A small network was shown many inputs. Here are its activations along a few directions, one row for each input.
In each table, some parts of the input vary, and every possible input appears once, in random order.
A made-up example of a description, with smaller parts first: one of 2 separate values, together with either a single point or one of 11 places around a ring or (one of 4 places along a line, together with one of 8 places around a ring).
Shared parts are said once, and a part with two or three values counts as separate values.
(in the rows, 128 means zero)

Other details of the inputs vary at random and push rows far along two fixed directions, the same in every table; ignore that.

A family of inputs:
R1: [168 129 109 114 139 139 151 122 147  89 135]
R2: [148 166 114  41 180 123 148 164  91 239 122]
R3: [147 130  79 113  99 142 122 131 146  98 147]
R4: [157 122  93 101 150 151 137 152 139 139 173]
R5: [149 166 114  40 162 121 130 187 100 244 140]
R6: [110  95 143 188 129 132 128  98 142  60 151]
R7: [145 118  70 129 105 151 130 122 139 107 146]
R8: [109  98 143 187 113 130 111 124 152  63 168]
R9: [105 161 136 124 110 106 113 128  95 206  74]
R10: [160 137 104 124 142 150 137 132 157  98 149]
R11: [ 41 122 190 192  81  78  83 121  82 181  86]
R12: [170 120 119 107 153 143 149 128 140  84 144]
R13: [167 132 109 111 125 137 135 147 157  94 152]
R14: [170 123 119 104 136 141 133 153 149  89 161]
R15: [166 140  86  96 127 139 150 122 141 125 105]
R16: [144 121  91 108 133 147 139 119 148  94 141]
R17: [ 48 126 216 179 124  83 103  99  90 172  62]
R18: [162 131  88 113  99 139 129 133 140  90 127]
R19: [ 38 115 202 187 115  82 101 111  84 179  80]
R20: [110 152 165 117 164 108 135 125  93 201  90]
R21: [169 147  75 101  93 135 131 132 139 128 112]
R22: [ 44  58 202 240 100 109  98  76 136  29 135]
R23: [105 140 154  94 174 109 137 146  75 241 113]
R24: [161 122 101 109 132 144 146 121 143  86 121]
R25: [111 129 178 182 113 159 125 109 176  66 167]
Description of these inputs: either a single point or (one of 4 places along a line, together with one of 6 places around a ring).
- Change only the place on the line of 4 in R13. List by row number the other rows that result. => R1, R15, R21
- A walk changes only the place on the ring of 6. It starts at R13 and steps to R10. List the rest of the walk in order. => R8, R4, R5, R14

A family of inputs:
R26: [127 128 126 131 121 128 126 132 135 128 131]
R27: [130 132 129 130 126 131 126 126 132 121 123]
R28: [128 129 128 129 125 127 130 117 130 123 124]
R29: [125 126 122 126 122 124 124 132 130 123 129]
R30: [129 127 139 126 139 129 133 126 132 121 138]
R31: [125 130 124 132 121 133 123 127 129 126 133]
R32: [180 174  65  39 153 149 158 161 112 219 113]
R33: [130 130 129 133 130 128 133 124 131 122 129]
R34: [127 124 127 135 133 134 132 121 131 126 125]
R35: [134 127 127 131 128 125 126 127 129 120 125]
R36: [133 129 129 132 129 128 127 129 131 121 127]
R37: [128 125 123 129 122 123 125 132 131 125 131]
R38: [128 127 125 130 124 126 126 134 133 125 133]
R39: [131 124 138 123 134 130 131 135 129 122 139]
R40: [128 126 134 127 134 131 125 134 129 126 146]
R41: [129 125 128 126 119 128 127 125 127 123 125]
R42: [131 127 127 132 129 125 132 122 128 121 127]
R43: [128 120 124 134 134 128 132 122 127 124 126]
R44: [125 126 124 126 119 126 123 128 132 126 128]
R45: [ 56 134 217 138 147  80 109 141  73 220  92]
R46: [126 127 123 130 119 130 122 125 128 127 132]
R47: [125 122 123 131 133 129 131 121 126 122 124]
R48: [126 127 122 131 122 128 123 128 125 124 133]
R49: [129 125 126 126 122 127 128 129 125 121 126]
R50: [129 125 122 134 123 127 124 129 126 126 135]
R51: [123 129 125 127 121 129 125 131 134 125 129]
R52: [124 125 126 132 132 134 131 120 130 124 123]
R53: [126 132 129 130 127 131 132 120 132 122 125]
R54: [125 122 125 131 130 131 130 117 128 125 123]
R55: [132 124 126 129 123 126 129 130 126 123 128]
R56: [130 131 129 133 128 130 133 121 133 124 127]
R57: [129 128 124 135 124 130 125 131 129 126 137]
R58: [127 129 126 130 128 126 131 121 127 119 125]
R59: [131 127 130 130 122 131 130 130 130 125 127]
R60: [133 131 130 133 127 130 127 127 133 123 125]
R61: [128 129 125 135 122 133 124 129 131 129 135]
R62: [131 128 126 128 127 126 125 126 128 119 123]
R63: [127 125 134 123 133 127 126 137 134 124 142]
R64: [132 126 129 130 124 129 130 132 128 123 130]
R65: [131 128 129 128 124 127 124 123 130 121 122]
R66: [128 122 126 135 135 132 133 123 129 124 128]
R67: [133 127 139 125 139 129 127 132 132 120 136]
- What is each input in this table made of? => one of 6 places along a line, together with either a single point or one of 6 places around a ring
- Changing only the place on the line of 6 turns R42 into R43. The same change can be made to R53. Which row results? => R52
- Changing only the place on the line of 6 turns R50 into R55. The same change can be made to R61. Which row results? => R59
- Which other rows agree with R35 in the place on the line of 6? List them by row number. => R27, R36, R60, R62, R65, R67
- Change only the place on the line of 6 in R30. List by row number the other rows that result. => R39, R40, R45, R63, R67
- A walk changes only the place on the ring of 6. It starts at R38 and steps to R26. List the rest of the walk in order. => R51, R44, R29, R37

A family of inputs:
R68: [195 129  74  88 143 178 162 122 163  85 155]
R69: [148 165  95  90 136 129 134 162 113 217 115]
R70: [ 77 134 176 168 128 110 118 117 109 172  94]
R71: [176 114  33  98 131 168 148 125 153  92 153]
R72: [126 117 127 178  73 132 108 111 165  41 142]
R73: [127  83 131 181 116 130 124  94 165  16 137]
R74: [173 145  73  91 148 144 136 154 129 161 139]
R75: [207 115  35 118 126 148 155 136 134  90 151]
R76: [ 70 122 160 139  95  92 100 125  93 155  92]
R77: [184 133  45  86 122 164 155 108 155  80 123]
R78: [ 81 118 191 141 149  90 118 123 102 154 110]
R79: [149 171 118  80 167 133 151 148 114 215 119]
R80: [ 77 130 195 149 120 109 108 147 111 165 132]
R81: [ 80 122 171 161 122 107 117 108 100 165  86]
R82: [153 167 124  70 144 129 138 178 116 207 137]
R83: [111  86 135 167 136 141 132  87 150  38 154]
R84: [136 151  94  78 148 137 138 143 101 220 128]
R85: [162 156  85  92 164 163 159 127 139 167 140]
R86: [194 120  70  76 138 156 148 151 164  77 175]
R87: [115  89 114 186  93 143 115  97 153  52 146]
R88: [ 76 132 161 149  83  98  99 120  96 166  89]
R89: [104 115 172 170 129  80 126 126  75 157  86]
R90: [124  95 141 176 128 135 113 115 155  44 181]
R91: [141 157 106  76 164 139 151 131 101 218 110]
R92: [116 113 119 182  75 142 110 102 164  47 142]
R93: [ 90 120 208 129 141  88 118 141 105 144 110]
R94: [171 157 103  79 157 161 158 145 143 157 140]
R95: [199 156  58 100 115 165 153 120 171  86 129]
R96: [139 147  92  75 160 130 150 137  99 207  92]
R97: [147 160  90  62 120 111 127 158 104 201  96]
R98: [ 79 120 191 140 116 104 106 140  99 165 122]
R99: [ 78 113 169 149 119  85 101 139  99 162 104]
R100: [161 133  86  62 148 147 146 156 126 150 150]
R101: [ 78 133 186 157 126 100 106 139 108 171 132]
R102: [113 100 119 193  99 147 115 104 164  56 155]
R103: [ 85  98 148 151 129 118 114 116 117 112 146]
R104: [177 134  50 108 140 181 150 125 168 103 181]
R105: [112 116 162 167 138 115 117 117 127 107 119]
R106: [138 102 169 162 136 136 126 119 160  30 165]
R107: [ 88 135 176 149 103  89  92 139 100 155 103]
R108: [ 78 116 201 129 142  99 121 132  97 151 109]
R109: [109 117 175 159 152 117 121 116 126 106 141]
R110: [ 97 102 156 149 128 106 111 127 124 108 146]
R111: [190 142  46  96 110 170 154 103 159  88 120]
R112: [ 93 139 213 145 133 101 120 142 114 153 116]
R113: [152 166 102  60 136 112 140 144 105 199  78]
R114: [112 114 181 147 129 112 109 147 127 103 157]
R115: [153 170 106  89 152 131 147 148 115 212  99]
R116: [122 118 130 181  90 144 123  88 166  42 126]
R117: [136 112 140 172 105 130 116  99 158  31 130]
- Changing only one part turns R82 into R112. The same change can be made to R110. Which row results? => R78
- What is each input in this table made of? => one of 2 separate values, together with either a single point or (one of 4 places along a line, together with one of 6 places around a ring)
- A walk changes only the place on the ring of 6. It starts at R79 and steps to R109. List the rest of the walk in order. => R78, R83, R91, R85
